Each row below is a small network's average activation on inputs in which a field has the value named, seen along a few directions.
Related values have similar rows: they may be neighbours, one step apart, or belong to one group.
Strong random noise was added to every row along 12 fixed directions; ignore it. To show where, here is one row again and again, with new noise each time:
[-224  131  106 -226  108   24  -44 -137   96 -239  -21 -214   62 -177
  294  276  201    5  240 -292 -159 -255  201  140   71 -286   87]
[  16  183   28  -12 -350   39   47  -72  151 -156  145  -48  306  279
  258  -61  -12  226  297  101   59  210  -91  221  195  254 -416]
[-253 -120  527  303 -213   25   29 -263  276 -299   10   77  171  487
  227 -527  143  211  552 -392 -244  -29 -563  203  100  282    6]
[-261 -247 -227  131   -6 -360 -366  -99  -65  159 -137 -653   86  -13
  434  525  -42 -461  -76  292 -547  389  399  145 -161 -153  245]
[-164 -133   33 -188  358  -18 -149 -208 -301 -112   -2 -163 -209 -293
 -381   -3 -106  137 -220  -54  207 -141 -273 -495  229  258  163]
[ -72  353 -234 -178 -337  548  263  247 -501 -103  174   -3  306 -231
  304  124  303    6 -171  497  -96 -224  208  120  -85 -406 -454]
[ -29  -23  117   95  -66  349   76   94 -307 -136    2 -476  275 -501
  192  128  412   23 -173   33 -466 -413  190 -247 -336 -605   95]
[-483  466 -382  356  -89  430 -106  276  308  102 -236 -629 -213   58
  281  275   67  327  242 -559 -115 -248   62 -168   20 -209   -5]
[ 334   44  -79  135  -84 -482  190  277  280  289 -317  -62 -117    7
   98 -223 -235 -196  134  -71   79   69 -151 -205  270  390 -185]
[-422  439  -18 -500   83 -432 -573 -134 -117  353  249 -175  117  380
  644   14 -323  431  172  -55  -21  126 -218   33  241  423 -401]
[ 533    1  252 -578 -194   16  107  108 -154 -321  392   43  663 -496
  -56    6  125  157   74  277 -126  140  161 -134 -233  -78 -484]
[-204   16  -19  151  -21  468  158  586 -246  -55  150 -124  247  -42
  -87  -91  -13  232   56  170   26  208 -302 -266  279    1  114]
[ -49  282 -199  -94 -303 -155  241  117 -110  -92 -201 -145   20 -139
  670  119  189 -326   67  303 -116 -212  207  274  254 -120 -371]
[ 243  -78  155 -160  -90   53   63   63   49  -93  182   63  361  -76
 -135  -37    1   49  157   38 -100  209   14  -31 -135   25 -146]


Values of D:
d1: [-138  246 -286   45  -77  284   95  102   26  285   -4  493 -422  256
 -281 -219 -131  -89  -83 -176  296   88 -275  130  -69  178 -224]
d16: [  84  -62  163 -461  187   -9   81  228 -375 -125  241  313   70 -202
 -352  -57   -5  136 -131  178  135  -34 -176 -295  -29   80  -79]
d7: [ 278 -111  240   13  178 -267   93   53 -130  253 -159  454 -116   -9
 -211 -447    2  -58 -109 -117   15 -450 -151 -198 -328  -19  164]
d10: [ 181  -55   97 -290 -136 -956 -607   11   85  172  -41 -511  350 -180
  890  190 -153 -195  -10  332 -508  267  391  -14 -215   50 -240]
d11: [ 468  465  -20  163 -408   18  387 -612  310  155 -134  147 -194  206
    5 -218  180  304 -178 -329  291 -746  113  229 -203 -167 -625]
d5: [ -19  -85   48   83  307 -346  238  122  -83 -119 -188   29 -241 -321
  102  -55    3 -292 -115  174  301 -126 -159 -175  857  175  261]
d4: [ 372 -118  169  -26 -459 -159  264   75 -153 -351   58  314  177   29
  205 -480  217  -20   80  475 -135  166 -223  180 -119  145 -207]
d8: [-184   36  -53  500 -120 -153  296  680  411   31 -336 -347  -52  104
  428  -63   -7  -65  314 -151 -236   56 -179  -57  385   51  263]
d9: [ 654  -99   68  122 -113   51  488  404 -134  -36   24  245  145 -251
 -135 -239  140 -111 -310  449  154  -47  121   -6  124 -241  107]
d14: [ 735 -221   93  430  -92  -45  414  -89  283 -318 -221 -387   68 -449
 -315  133  142  -78 -165  151  290 -114  248 -319  207   56    0]
d2: [-116 -616  355  228   -5 -111 -270 -117 -158 -400   26  -98  140 -315
   37 -296  258 -287   45  212 -490  165 -229 -130 -311  -42  279]
d13: [  66  -62  294  132 -143 -164  -33 -255  230 -323    4 -285  -62 -168
  165  -86   96  193   81 -306 -110 -183  -68  -30  -77   74  -66]
d12: [ 368 -172  318 -331  177  -45   82 -258 -502  -49  402  172  195 -193
 -412   67    5  201 -568  391  317 -161   67  -33  -13  -43  120]
d15: [-379  162   -5 -112   48  -20 -310  205 -247  -93   28 -313  -87 -263
  587  -56    6  253  -98  -32  -69 -114  -97  -99  112 -120 -127]
d6: [-349 -242  193 -143  264 -217 -494  639 -449  232   97 -134   89 -173
  122 -325 -125  194 -124   59 -370  127 -464 -627 -156   54  282]
d3: [-199  140  169 -349  200  245 -184 -471 -134  -45  151  355  -85  170
  178   29  169  199  -32 -202   56 -368  190  437  -82 -426  135]
A value of D combines one of 4 hidden first parts with one of 4 second parts; all combinations occur once.
Question: d7 and d6 share the first part; d7 and d16 share the second. Which value has the first part of d16 and the second part of d6?
Answer: d8
Question: d13 and d1 share the first part; d13 and d14 share the second. Which value has the first part of d14 and the second part of d1?
Answer: d5
Question: d2 and d10 share the first part; d2 and d15 share the second. Which value has the first part of d15 and the second part of d10?
Answer: d3

Values of W:
w14: [-211    9  263   28  -83  -11 -215  -61   40 -233  228 -107  155  199
  154 -138  -26  325  223 -253 -223   12 -308  -95 -175  237 -127]
w6: [ 166 -384 -427  511  185  491  137  298   89  -28  -82 -400   47  -97
 -696  458  -86 -110 -316  287  259  567  360 -138  189 -413  879]
w7: [ 242  117   45 -204  173 -107    7 -265  442  563   89  555   40  502
 -164  -30 -357  206  219 -247  544  155  132  219  114  210  -15]
w8: [-128 -345   96  -32  -44  313  204 -604 -315 -832   51  272 -123   35
 -505    7  193 -298  -34  416  262  129 -179  138  352  460  -51]
w5: [ 225   55   78   14  289  -81 -252 -626  148  235  133 -342   -6  228
 -220  278 -216  697 -203 -146  601  -93  256  -74  271   68  359]
w2: [ 203  -96  173 -229  152 -275  -30  348   71   49  -42   23  -70 -566
    4 -336 -117 -135   43 -269 -182  -39 -201 -378 -117    6  -60]
w16: [  69  327  -72 -352   53   51 -454 -485  -35  570  372  154  299  443
  -45   37 -212  428 -125  -37   57  122  158  150 -308  218 -500]
w3: [ -39 -118  229  283   11 -378 -180 -701 -262  115 -145 -256  -97   99
  243 -119  144  100 -345   51  -76 -535  -85 -183 -178  -12  -45]
w4: [-232  143 -265  -53  123  265  135  652 -299   61  -84   -9    4 -494
  225  239  173 -273 -175  239 -195 -209  255 -110  -33 -643  152]
w12: [ -78   57  100  445  -51  156   67  196 -170  260 -209  -75 -218  144
   88 -414   58  215 -161 -173 -142 -381 -291 -188  -39 -153  281]
w1: [ 332 -393   94  283   -6 -403  100 -505  312  -19  -65    8   21  207
 -441  -54 -125  -85  -89   49  222  410    4  191   65  242  142]
w15: [ 117  -21  597 -124  398 -250  -91   97  135  269  304 -256  482  126
  160  207  -60  501  119 -272   54 -194  -29  -76  271 -252  528]
w13: [ 122   60 -305  276   54 -261 -161  214  154  655  -53 -519 -127   47
  -31  431 -232  -15 -339  -16 -100  178  194 -223 -216  -76  174]
w11: [ -70  -13  216  492 -445  517   73 -296  348 -492  -18 -420  417  230
  264  180  457  211  358 -116 -337 -183  363  344 -208 -374  -30]
w10: [-247  226   87 -489 -126  338   32 -209 -108 -878  356 -279  250 -357
  226  263  297  378  208   51  130   14  -57  116  548  201 -414]
w9: [  41 -364  211 -386  200 -475 -424 -520 -108  -46  155  445  -38   44
 -226 -145 -229 -274  -36   74   62  265 -190  101 -159  366  -33]
The values of W form 4 separate groups.
Question: Which other values are in the same group as w5? Give them in the order they are listed.
Answer: w6, w12, w1
Question: Which other values are in the same group as w9? Give them in the order they are listed.
Answer: w7, w2, w4
Question: Which other values are in the same group as w8? Give them in the order they are listed.
Answer: w16, w11, w10
